Each row has a name. Each question is about the rows just above it.

[154 105 135 140 138 154 125 113 106 114 122 131 130 130 107 129 167 127
 103 152 140 129 130 126 100 116 149 129 144 145 129 116 119] -> Sivov
[137 120 127 116 132 140 120 123 129 110 159 141 138 120 118 101  85 124
 130  82  90 136 164 145  92  63 163 153 157 106 109  92  64] -> Tufo
[ 70 178 127 106 130 121  95  70 134  96 113 129 117 154  94  63 166  92
 131 137 123 134 123  68 186 150 140 147  76 149 155 115 169] -> pafa
[ 87 157 131 126  59 166  84  84 113 136  83 170 158 171 156 151  73 106
 122 120 154 128 139 113 141 105 100 164  94 192  90  69 116] -> mavum
[139 148 123  98 133 183 146 163 155 148 121  89 136 123 157 142 119 100
 149 128 165 116 139 149 176 154 144  95 147  87 139 127 104] -> kage
[149 129 151 149 129 137 120 121 140 126 150 147 130 118 103  89 126  99
 117  81 100 144 137 132 105 100 135 131 159 106 117  92 116] -> buvu
[121 128  96 117 165 155 124 161 136 138 141  56 116 119 150 113 114 128
 137 128 153 134 151 156 149 130 110 109 133 116 128 118 127] -> Sorak
[120 110  99  82 132 143 118 127 116  90 168 133 146 124 134 116  38 152
 149  83  77 126 194 160  78  19 194 177 156 108 101  91   4] -> Noboz
[117  98 166  99 107 106 139 115 142 124 124 152 148 149 134 149 138 108
 173 129 115  85 119 142  68 122 126 112 153 105 144 134 152] -> pared
[165 127 188  82 146 187 138 137 105 141 135 140 145  85 151  78 167 146
 157 147 100 127  79 133 161 146 137  92 144 103 124 138 127] -> viv
[152 158 132  95 144 165 139 144 127  96 132 129 128 153  74 120 124 136
 170 191 114 178 131 147  85 145 130 156  87  43 125 134 105] -> lin
Which row holds [165 127 188  82 146 187 138 137 105 141 135 140 145  85 151  78 167 146
 157 147 100 127  79 133 161 146 137  92 144 103 124 138 127]?	viv
The entry that follows [76]:	[149]
Is [136 164 145  92] printed in one of the named rows, side by side and in this order?	yes
Among the named rows, does one hold [139 149] next to each other, in this order?	yes

[159  95  99 103 127  84  88 116 150] -> resoz
[ 87 172 122 169  32  50 122 169 102] -> zotu
[122 132 132 105 133 130 126 109 133] -> Vozi
Whose row is [122 132 132 105 133 130 126 109 133]?	Vozi
Is [127  84  88 116 150] printed in one of the named rows, side by side and in this order?	yes
Whose row is [ 87 172 122 169  32  50 122 169 102]?	zotu
Does one of the named rows hold [ 95  99 103 127  84] side by side, in this order?	yes

[127 130 128 128 128 126 127 127 126 129 126 123 130 129 129 128 126 133
 129 124 130 127 129 129 128 125 129 126 127 127 130 130 129 128 125 125
 130 130 125 129 129 127 129 130 126 129 128 124 130 129 126 127 127] : Lebi
[124 136 126 130 132 125 125 127 124 129 122 115 134 129 134 127 129 140
 132 122 128 124 130 140 128 120 129 123 124 124 133 129 128 130 119 121
 130 131 122 134 128 126 128 128 126 126 127 119 133 129 126 125 124] : Nogak
[143 140 141 135 140 102  90 117 115 124 129 113 166 123 141 121 126 177
 124 116 155 116 132 126 128 116 114  99 124 109 146 145 135 158  97  97
 124 134 109 143 146 106 157 116 124 118 122 129 165 123 116 147 108] : Mepit
[ 98 157 171 140 134 138 119 123 145 150 135  96 211 121 112  88 161 179
 165  91 182  80 168 122 116  93  68  80 125  87 178 174 147 175  93  98
 135 176  76 131 156 102 187 102  97 170 145 123 228 117 131 111  62] : lasi
[116 156 127 144 133 101  97 108 124 137 128  59 172 120 149 122 129 197
 125  96 113  93 129 157 140 124 113  90 122 135 151 129 145 140 117  90
 122 138  93 143 181 100 128 124 106 131 124  74 164 118 130 122  96] : Bibu
[116 156 127 144 133 101  97 108 124 137 128  59 172 120 160 122 129 197
 125  96 113  93 129 157 140 124 113  90 122 135 151 129 145 140 117  90
 122 138  93 143 181 100 128 124 106 131 124  74 164 118 130 122  96] : Revor
[158 139 152 140 145  89  79 118 106 124 135 114 181 123 144 118 120 194
 117 111 165 111 136 129 129 105 109  87 122  96 152 156 140 170  87  91
 123 137 100 143 154  96 175 115 125 115 124 145 187 122 108 159 101] : fav
[171 138 167 142 151  72  63 115 104 118 137 131 195 122 144 109 115 210
 109 117 183 114 141 121 131 105 101  82 122  85 152 168 146 184  82  86
 126 137  96 144 167  84 192 109 129 113 116 165 206 123 101 172  94] : negi
Among the named rows, does one hold [167  85] next to each other, in this order?	no
Which row holds [143 140 141 135 140 102  90 117 115 124 129 113 166 123 141 121 126 177
 124 116 155 116 132 126 128 116 114  99 124 109 146 145 135 158  97  97
 124 134 109 143 146 106 157 116 124 118 122 129 165 123 116 147 108]?	Mepit
Is [127 130 130] printed in one of the named rows, side by side and in this order?	yes
Is [156 131] printed in one of the named rows, side by side and in this order?	no

[196  99 139 198 187  67]  Rili
[160 138  66  95 119 124]  mopof
[170  66 119 114 125 119]  vaz
[153 163 166 194 223 181]  Tor
[178 119 117  96 167  99]  Vub
[123 128 130  96 127 128]  bital
The entry that follows [194]:	[223]
Right after [95] comes	[119]
The entry that follows [167]:	[99]
Repeated in vaz:	[119]
Right after [160] comes	[138]
Repeated in bital:	[128]
Right after [130] comes	[96]

[227 206 171 156  80 129] -> sikir
[155  57  56  36 181 112] -> lozu
[247  98  79  94 126 113] -> gadi
[155  57  56  25 181 112] -> sib
[112  83  76  67 215 113] -> pivo
Whose row is [227 206 171 156  80 129]?	sikir
Among the named rows, does one hold [57 56 25] next to each other, in this order?	yes
Among the named rows, does one hold [ 83 112] next to each other, in this order?	no
Is [ 67 214 113] printed in one of the named rows, side by side and in this order?	no
Among the named rows, does one hold [79 94] next to each other, in this order?	yes
What comes right after [206] in the named rows?	[171]

[ 50  68 129 130  67  90 141 113  95 163 119 175 120  97 132  75  95 148
 101 152 125 176 101 130 129 125 107] : lam
[105 106 138 118  99 142 143 124 104 134 126 179 115 122 139 123 131 127
 108 134 119 174  97 130 148 124 107] : Zukit
[138 125 128 118 114 142 143 124 130 134 126 179 115 123  97 138 131 127
 147 115 123 164 116 130 129 118 107] : Bem
[109 110 125 118  99 142 161 124 104 134 122 229 115 122 100 123 131 127
 108 130 121 160 115 121 129 105 107] : rir
The entry that follows [163]:	[119]
Is [108 134] printed in one of the named rows, side by side and in this order?	yes
The entry that follows [90]:	[141]
Right after [175] comes	[120]
Which row holds [ 50  68 129 130  67  90 141 113  95 163 119 175 120  97 132  75  95 148
 101 152 125 176 101 130 129 125 107]?	lam
Is [127 147] printed in one of the named rows, side by side and in this order?	yes

[123 108 107 114 173 131 100 178 164 168 124 181 162 101 114 148 100 209
 119 155 184 113 163 185 123 159 109 116 127 199 195 206 134 127 199]  zuno
[129 102 109 131 119 156 100 136 166 143 140 131 172  94 130 173 100  97
 102 194 125  94 176 129 138 175  99 102  92 104  97 100 126 144 104]  gapil
[150 122 129  75 109 171 127  78  76  63 155  88 178 128 103 174 126 167
 134  13  96 135 184 159 164 133 131 134 137 138 134 134  91 167 132]  puli
[153  74  93  57 143 213  77 120 140 105 164 124 240  76  71 234  75 196
  91  88 132  86 249 233 179 194  80  90 110 168 180 176  89 196 167]  vavem
[142 110 110 138 113 184 111 123 142 134 164 121 187 108 129 189 111  57
 107 165 114 105 185 122 161 179 108 104 102  83  67  74 130 169  85]  sez
[142 110 110 138 113 184 111 123 142 134 151 121 187 108 129 189 111  57
 107 165 114 105 185 122 161 179 108 104 102 166  67  74 130 169  85]  bor
[123 108 107 114 173 131 100 178 164 168 124 181 162 101 114 148 100 175
 148  80 150 155  65 114 102  76 151 148 157 168 181 179 133  92 171]  siram
Where do [123 108 107 114 173 131 100 178 164 168 124 181 162 101 114 148 100 209
 119 155 184 113 163 185 123 159 109 116 127 199 195 206 134 127 199] appear?	zuno
Whose row is [129 102 109 131 119 156 100 136 166 143 140 131 172  94 130 173 100  97
 102 194 125  94 176 129 138 175  99 102  92 104  97 100 126 144 104]?	gapil
Which row holds [142 110 110 138 113 184 111 123 142 134 164 121 187 108 129 189 111  57
 107 165 114 105 185 122 161 179 108 104 102  83  67  74 130 169  85]?	sez

[143 130 135  78 125 151 121 143 129 136 161 150 174  89 116 127 144 127
 167 114 179 103  95 119 135 146 121 102 145 134 125 121  60 145 144 164
 119 126 132 148 127 151 164 153 164 117 160 142  83  94 104  92 142 134
  57 164 133 136 140]  vuv
[126 128 140  87 135 154 124 138 131 137 137 134 142  90 121 120 133 111
 152 117 138 136 131 134 118 127 133 130 123 120 118 134  91 140 110 140
 144 116 141 152 122 136 151 131  98 123 131 134 104 104 140  93 137 128
  82 132 133 154 120]  pesa
[143 136 145  90 151 164 131 144 118  93 183 163 212  96 126 152 144 129
 191  88 188 120  90 113 139 150 114  94 111 124 131 100  45 166 152 162
 128 136 131 143 163 161 197 161 127 120 151 146 105  96  87 115 170 122
   4 131 136 113 100]  Kiz
[142 131 135  80 123 150 121 144 130 138 164 152 173  89 113 132 143 129
 165 116 180 103  97 119 135 146 120 103 145 137 125 121  58 147 144 164
 118 124 134 146 127 152 167 152 116 119 158 142  81  93 104  90 144 136
  56 146 132 138 141]  reru
[126 128 140  87 135 154 124 138 131 137 138 134 143  90 122 120 133 111
 153 117 139 136 130 134 118 128 133 130 124 120 118 134  91 140 111 140
 143 116 140 152 122 136 151 131  98 122 131 134 104 104 139  93 137 128
  82 132 133 153 120]  netuz
[135 127 132  80 121 152 119 146 130 149 162 150 168  82 108 129 138 136
 160 122 177 101 101 119 130 146 122 104 150 136 125 126  63 146 135 165
 125 118 138 145 119 152 158 149 117 124 154 135  79  95 103  85 140 134
  67 143 130 150 143]  vodon
Right after [108] comes	[129]
Whose row is [126 128 140  87 135 154 124 138 131 137 137 134 142  90 121 120 133 111
 152 117 138 136 131 134 118 127 133 130 123 120 118 134  91 140 110 140
 144 116 141 152 122 136 151 131  98 123 131 134 104 104 140  93 137 128
  82 132 133 154 120]?	pesa
Where do [143 130 135  78 125 151 121 143 129 136 161 150 174  89 116 127 144 127
 167 114 179 103  95 119 135 146 121 102 145 134 125 121  60 145 144 164
 119 126 132 148 127 151 164 153 164 117 160 142  83  94 104  92 142 134
  57 164 133 136 140] appear?	vuv
Is [144 152 126] printed in one of the named rows, side by side and in this order?	no

[ 77  58 148 138  24  24  28 154 146 143 169 176  27 175  38  19  71  29
 164 183 162 147 174] -> fego
[ 27 100 117  47 101  41  47 108 118 118  47  83  46  83  78  41  30  21
 139  88 199 205  83] -> kezog
[ 52  80  98 101  62  63  65  91 100  97  80 111  64  95  79  63  29  41
  96 102 139 156 100] -> morob
Which value appears more than once in fego?	[24]
Does one of the named rows hold [41 78 83 46] side by side, in this order?	no
Does one of the named rows hold [162 148] side by side, in this order?	no
Whose row is [ 52  80  98 101  62  63  65  91 100  97  80 111  64  95  79  63  29  41
  96 102 139 156 100]?	morob
Right after [102] comes	[139]

[182  81  54 220  88  91 232  29  57  45  48  11 146 111  51 148  47 128
  53 156 119  60  20 122  48 236  88]  Garov
[ 49  94  80  95 193  81  47 123  65 110 100 166 126  54 109 161 152 172
  70 156  62 104 143  74 109  60  84]  Kaso
[154  67 121  76  12 220 146  58 159  57  81  28  46 227  67  28 122  21
 172  31 234  63  41 239  68 113  61]  tefe
[148 107  96 172 107 103 173  85  94  93  94  74 133 115  95 137  81 128
  92 140 110  99  77 117  94 175 109]  Les
[ 51 163 168  62  73 115  71 165 159 162 171 145  38 125 170  56  68  59
 161  57 109 167 153 114 171  72 156]  sete
[120  89 121  86  80 176 110  99 170  93 105  89  82 170  97  80 136  79
 151  79 170  93  89 180  98  95  84]  gesup
[ 98 112 111 104 127 120 102 111 110 108 110 122 108 117 112 117 100 126
 100 134 116 101  92 121  99 149 108]  Sok
[107  99 102 113 120 121 109 108 104 103 104 113 109 113 105 118 120 119
 111 117 120 103 107 126 106 110  98]  zuli
[127 102  94 141 117 111 139  95  95  96  98  93 124 110  99 131 108 127
  95 131 116  99  93 118  98 142 103]  ret
[156  94 110 135 102 153 154  83 119  84  92  81 125 155  88 117 131 114
 124 118 156  88  81 163  88 141  85]  Gegag
[ 92  97  87 114 111  97 111  88  85  90  91  95  92  98  95 112  94 110
  84 113 105  94  94 108  93 114  92]  Viguz
[ 98 112 111 104 127 120 102 111 110 108 110 122 108 117 112 117 127 120
 111 118 122 110 118 123 111 102 103]  somul
Whose row is [127 102  94 141 117 111 139  95  95  96  98  93 124 110  99 131 108 127
  95 131 116  99  93 118  98 142 103]?	ret
Among the named rows, does one hold [122  48 236] next to each other, in this order?	yes

[166 109 115 135 128 126 128 113 138 156 135 120 127 134 134 120 131 131
 124 132 122  85  99 129  99  28 187 137 135 144 144 136 127 129 132  99
 142 145 113 123 125 142 108 167 134 123 103 137 123 110 126 110] -> danem
[ 19 141 101 105 128 110 136 157 138 135 132 120 106 106 106 150 101 166
 125 128 133 134 120 106 164 174 187 137 132 127 123 140 126 143 128 123
 126 139 138 124 121 144 113 112 149 134 127 111 132  96 138 125] -> Tuzur
[229 138 127 125 128 130 141 120 138 107 122 119 128 134 143 125 143 130
 168 145 144 132 150 124 127 223 187 103 157  98 144 127 143  97 145 131
 122 119 146 140 136 143  90 120 110 119 137 145 139 136 132 116] -> Zetep
[220 114 124 132 128 130 119 126 138 133 124 136 117 134 157 124 141 109
 144 133 167  87 116 126 103 116 187 127 139 141 128 118 132 102 133 132
 126 129 128 126 140 126 136 168 107 110 145 121 140 113 151 124] -> pudut
[243 128 110 113 128 141 133 108 138 106 126 171 118 134 147 127 146 103
 129 119 146 124 118 132 108  88 187 109 122 147 105 122 112  83 119 107
 132 112 123 127 146 136 127 148 118 142 135 118 157 111 108 118] -> rubud
[ 70 137 127 105 128 117 123 130 138 123 120 122 152 134 156 154 111 132
 149 128 137 130 111 126  98 172 187 124 155 112  81 139 123 125 128 144
 134 131 137 124 111 121 110 137 143 121 107 123 138  99 115 125] -> Nim
[151 106 152 148 128 121 122 108 138 139 147 118 104 134 122 131 127 156
  97 120 117 127 122 142  95 196 187 130 113 119  99 127 123 128 120 104
 130 132 141 115 129 122  86 120 136 138 112 128 125 108 117 127] -> futi
Is [127  99 119 113] printed in one of the named rows, side by side and in this order?	no
Which row holds [151 106 152 148 128 121 122 108 138 139 147 118 104 134 122 131 127 156
  97 120 117 127 122 142  95 196 187 130 113 119  99 127 123 128 120 104
 130 132 141 115 129 122  86 120 136 138 112 128 125 108 117 127]?	futi
[ 70 137 127 105 128 117 123 130 138 123 120 122 152 134 156 154 111 132
 149 128 137 130 111 126  98 172 187 124 155 112  81 139 123 125 128 144
 134 131 137 124 111 121 110 137 143 121 107 123 138  99 115 125] is in which row?	Nim

[113 178 109  78]  fam
[112   4 102 122]  puzol
[93 93 78 93]  mes
[134   2 123 126]  sego
[63 71 73 73]  kis
[191 152 210 170]  rap
[118  11 106 132]  Zuzes
[181 181 181 181]  Dakag
[123   5 115 133]  Moz
[145 178 145 115]  Nir
Is [191 152] printed in one of the named rows, side by side and in this order?	yes
Repeated in mes:	[93]
Repeated in Dakag:	[181]
Which value appears more than once in Nir?	[145]
Among the named rows, does one hold [145 178 145] next to each other, in this order?	yes
Which value appears more than once in kis?	[73]
Does one of the named rows hold [115 133] side by side, in this order?	yes

[227 186 227 227] -> Seli
[227 186 198  86] -> Tir
[113  81  48 248] -> nosom
[107 118  49 148] -> raf
[179 132 126  47] -> gis
[205  99 114 219] -> logu
[ 23  98  25 209] -> Vinar
[ 57 202 153 149] -> divip
[225 197  59 207] -> tud
[101 102 245  94] -> ziva
The value that Seli holds more than once:	[227]
Is [154 149] printed in one of the named rows, side by side and in this order?	no
Does one of the named rows hold [149 153 202  57] side by side, in this order?	no
Is [ 99 205] printed in one of the named rows, side by side and in this order?	no

[160  75 133  61  69] : zeli
[ 71 126  70 175  43] : bunub
[100 131  87 131 160] : zigig
[ 98 108  99 112  63] : bonet
[179  35 168 118 211] : Mul
[134 159 159 135 115] : zefu
[178 172 197 175 105] : rizof
[157 222 139 103  64] : Dipa
[190 104 205 190 190] : zeved
[130  70 147 187 156] : Pepor
Right after [100] comes	[131]
What comes right after [139] in the named rows?	[103]
Which value appears more than once in zigig?	[131]
Which value appears more than once in zeved?	[190]
Right after [172] comes	[197]

[108 129 135 112 121 130 164 129] = zutak
[137 128  74 160 183 154 105 173] = fug
[ 13 133 217 217 173 217 174 101] = Beb
[173 155 150 108 103 118  91 150] = sunok
[135  98  81 148 163 137 137 131] = nuzak
[114 153 153 124 147 169 164 103] = lat
[ 87 148 101 162 183 184 147 153] = sumod
[122 169 128 130 199 189 150 125] = nufav
[ 90 136 114 138 208 181 161 133] = kedet
[130 136 147  89  73  92 144  95] = bez
[187 146 123 122 110 111  95 116] = sali
Is [217 173 217 174] printed in one of the named rows, side by side and in this order?	yes
The value that Beb holds more than once:	[217]

[139 132  27 137 149 188 145] = tol
[139 132 161 137 161 211 170] = Murof
[139 132  27 137 161 211 148] = Bik
Does one of the named rows hold [132 161] side by side, in this order?	yes
Among the named rows, does one hold [188 149 137  27 132] next to each other, in this order?	no
Repeated in Murof:	[161]

